Each row below is a small network's average activation on inputs in which a field has the value named, seen along a few directions.
Values that are neighbours, or in one group, have similar rows; names and order tell nothing.
In the rows, 500 means zero.
Random noise pushes rows far along 4 fixed directions. That doesn't count. These rows show it; they differ only by the noise:
[733, 474, 672, 671, 386, 390, 294, 491, 389, 367, 633, 473, 626, 606, 249]
[451, 440, 387, 493, 588, 439, 566, 631, 555, 591, 467, 523, 360, 473, 544]
[642, 421, 565, 634, 525, 552, 501, 570, 560, 511, 548, 370, 480, 528, 417]
[576, 454, 514, 565, 526, 458, 482, 565, 495, 506, 521, 482, 456, 534, 449]
[658, 430, 618, 470, 672, 580, 556, 654, 607, 506, 545, 372, 402, 346, 613]
[434, 500, 407, 378, 598, 315, 500, 613, 437, 527, 462, 667, 361, 455, 596]


Values of REDUG:
teno: [698, 645, 769, 461, 466, 474, 258, 555, 319, 227, 720, 561, 657, 342, 450]
zemol: [355, 503, 253, 576, 474, 387, 468, 653, 514, 516, 550, 604, 469, 476, 405]
goduf: [420, 629, 373, 246, 530, 461, 445, 475, 445, 437, 464, 694, 549, 477, 595]
lek: [196, 428, 404, 355, 493, 240, 479, 565, 503, 581, 453, 635, 570, 316, 501]
zal: [276, 445, 292, 421, 404, 498, 476, 624, 702, 580, 489, 470, 491, 375, 395]
digop: [533, 586, 698, 361, 553, 707, 568, 169, 357, 395, 327, 380, 541, 724, 557]
rofak: [374, 476, 573, 235, 490, 475, 513, 370, 474, 415, 488, 553, 551, 351, 625]
dokir: [617, 542, 541, 641, 404, 739, 464, 583, 749, 519, 667, 237, 609, 420, 325]
pomi: [540, 509, 618, 489, 424, 242, 295, 494, 450, 427, 625, 659, 632, 291, 502]
duka: [590, 457, 542, 562, 497, 426, 407, 545, 426, 464, 547, 547, 492, 513, 426]
kuz: [678, 528, 640, 598, 384, 529, 457, 261, 317, 430, 453, 549, 520, 795, 494]
nalu: [334, 724, 325, 198, 536, 253, 395, 610, 352, 387, 581, 856, 476, 281, 668]
vir: [129, 353, 253, 681, 382, 483, 713, 441, 739, 824, 367, 397, 493, 590, 431]
beg: [523, 497, 426, 647, 460, 595, 586, 500, 463, 496, 444, 443, 418, 632, 472]
beviv: [647, 526, 623, 558, 301, 101, 224, 455, 330, 425, 646, 686, 710, 497, 316]
The values of REDUG form a ring.
Question: Which values are neighbours of beviv? Give them in the order they are listed.
Answer: pomi, kuz
Question: Which values are neighbours of digop? Give them in the order they are listed.
Answer: zal, rofak
Question: Which values are neighbours of beg? Give them in the order they are listed.
Answer: zemol, duka
Question: Which values are neighbours of dokir? Give them in the order they are listed.
Answer: goduf, nalu

Values of NOBUF:
malo: [607, 464, 566, 443, 540, 489, 513, 738, 707, 518, 705, 444, 515, 146, 611]
mivi: [529, 509, 480, 577, 446, 521, 598, 432, 428, 541, 379, 534, 347, 638, 551]
legu: [182, 427, 338, 417, 403, 393, 443, 480, 675, 625, 467, 492, 601, 406, 358]
dile: [236, 521, 281, 487, 359, 356, 500, 451, 410, 533, 432, 647, 546, 551, 337]
sizum: [530, 609, 406, 534, 439, 625, 513, 407, 393, 466, 397, 554, 418, 825, 458]
bel: [508, 534, 600, 518, 424, 497, 368, 415, 513, 412, 601, 478, 673, 477, 386]
lanet: [837, 364, 796, 453, 700, 687, 600, 544, 539, 444, 539, 313, 373, 314, 762]
rorib: [483, 643, 572, 358, 613, 444, 422, 535, 296, 364, 474, 690, 483, 448, 635]
kam: [421, 490, 652, 245, 626, 568, 551, 399, 526, 442, 416, 421, 588, 363, 652]
mamav: [393, 480, 349, 444, 576, 341, 525, 705, 690, 639, 629, 517, 469, 277, 602]
vibud: [519, 461, 424, 771, 437, 537, 569, 439, 531, 616, 461, 404, 522, 699, 340]
pebor: [517, 641, 469, 128, 673, 418, 426, 612, 367, 388, 490, 683, 335, 312, 761]
rak: [606, 435, 590, 613, 592, 577, 657, 408, 446, 613, 350, 485, 396, 714, 599]
sepud: [625, 458, 533, 743, 430, 641, 468, 513, 523, 416, 585, 359, 570, 621, 310]
A value of NOBUF combines one of 2 hidden first parts with one of 7 second parts; all combinations occur once.
Question: Changing only the second part turns mivi into kam. vibud has the same second part as mivi; what does that change turn vibud into?
Answer: legu
Question: Changing only the second part turns mamav into bel. malo has the same second part as mamav; what does that change turn malo into?
Answer: dile
Question: Changing only the second part turns rak into rorib. lanet has the same second part as rak; what does that change turn lanet into?
Answer: sepud

Values of VOF:
kipam: [346, 599, 124, 597, 349, 234, 408, 614, 406, 573, 573, 755, 461, 592, 361]
kis: [423, 636, 547, 258, 537, 203, 448, 122, 113, 523, 245, 835, 490, 829, 675]
ninup: [398, 362, 569, 442, 667, 733, 673, 569, 883, 640, 574, 255, 552, 156, 710]
gevop: [673, 394, 623, 542, 485, 522, 462, 425, 443, 448, 450, 474, 457, 525, 461]
vad: [523, 467, 358, 478, 518, 607, 403, 823, 841, 515, 652, 296, 502, 255, 372]
tefo: [624, 270, 486, 730, 564, 522, 574, 852, 802, 568, 692, 212, 356, 184, 559]
lopek: [865, 305, 896, 693, 425, 672, 507, 316, 531, 455, 562, 229, 645, 638, 375]
nen: [266, 616, 464, 446, 498, 593, 666, 240, 326, 561, 271, 562, 575, 678, 545]
dedu: [625, 551, 719, 393, 665, 389, 529, 410, 191, 419, 358, 639, 263, 591, 767]
zeme: [544, 710, 549, 244, 478, 486, 328, 388, 165, 233, 508, 656, 619, 690, 446]
pabu: [216, 381, 230, 666, 494, 871, 757, 542, 761, 645, 324, 245, 391, 566, 413]
rus: [718, 634, 587, 447, 456, 443, 259, 688, 527, 326, 755, 539, 542, 331, 454]
kege: [543, 524, 682, 572, 325, 524, 492, 217, 506, 495, 472, 461, 673, 693, 409]
tuv: [562, 676, 760, 213, 723, 555, 470, 444, 367, 269, 496, 565, 543, 259, 697]
saz: [762, 688, 662, 511, 576, 506, 509, 364, 115, 393, 440, 803, 507, 773, 679]
The values of VOF form a ring.
Question: Which values are neighbours of saz? Give them in the order they are listed.
Answer: kipam, tefo
Question: Which values are neighbours of kis? Give them in the order they are listed.
Answer: lopek, kege
Question: Which values are neighbours of pabu? Give them in the order they are listed.
Answer: zeme, tuv
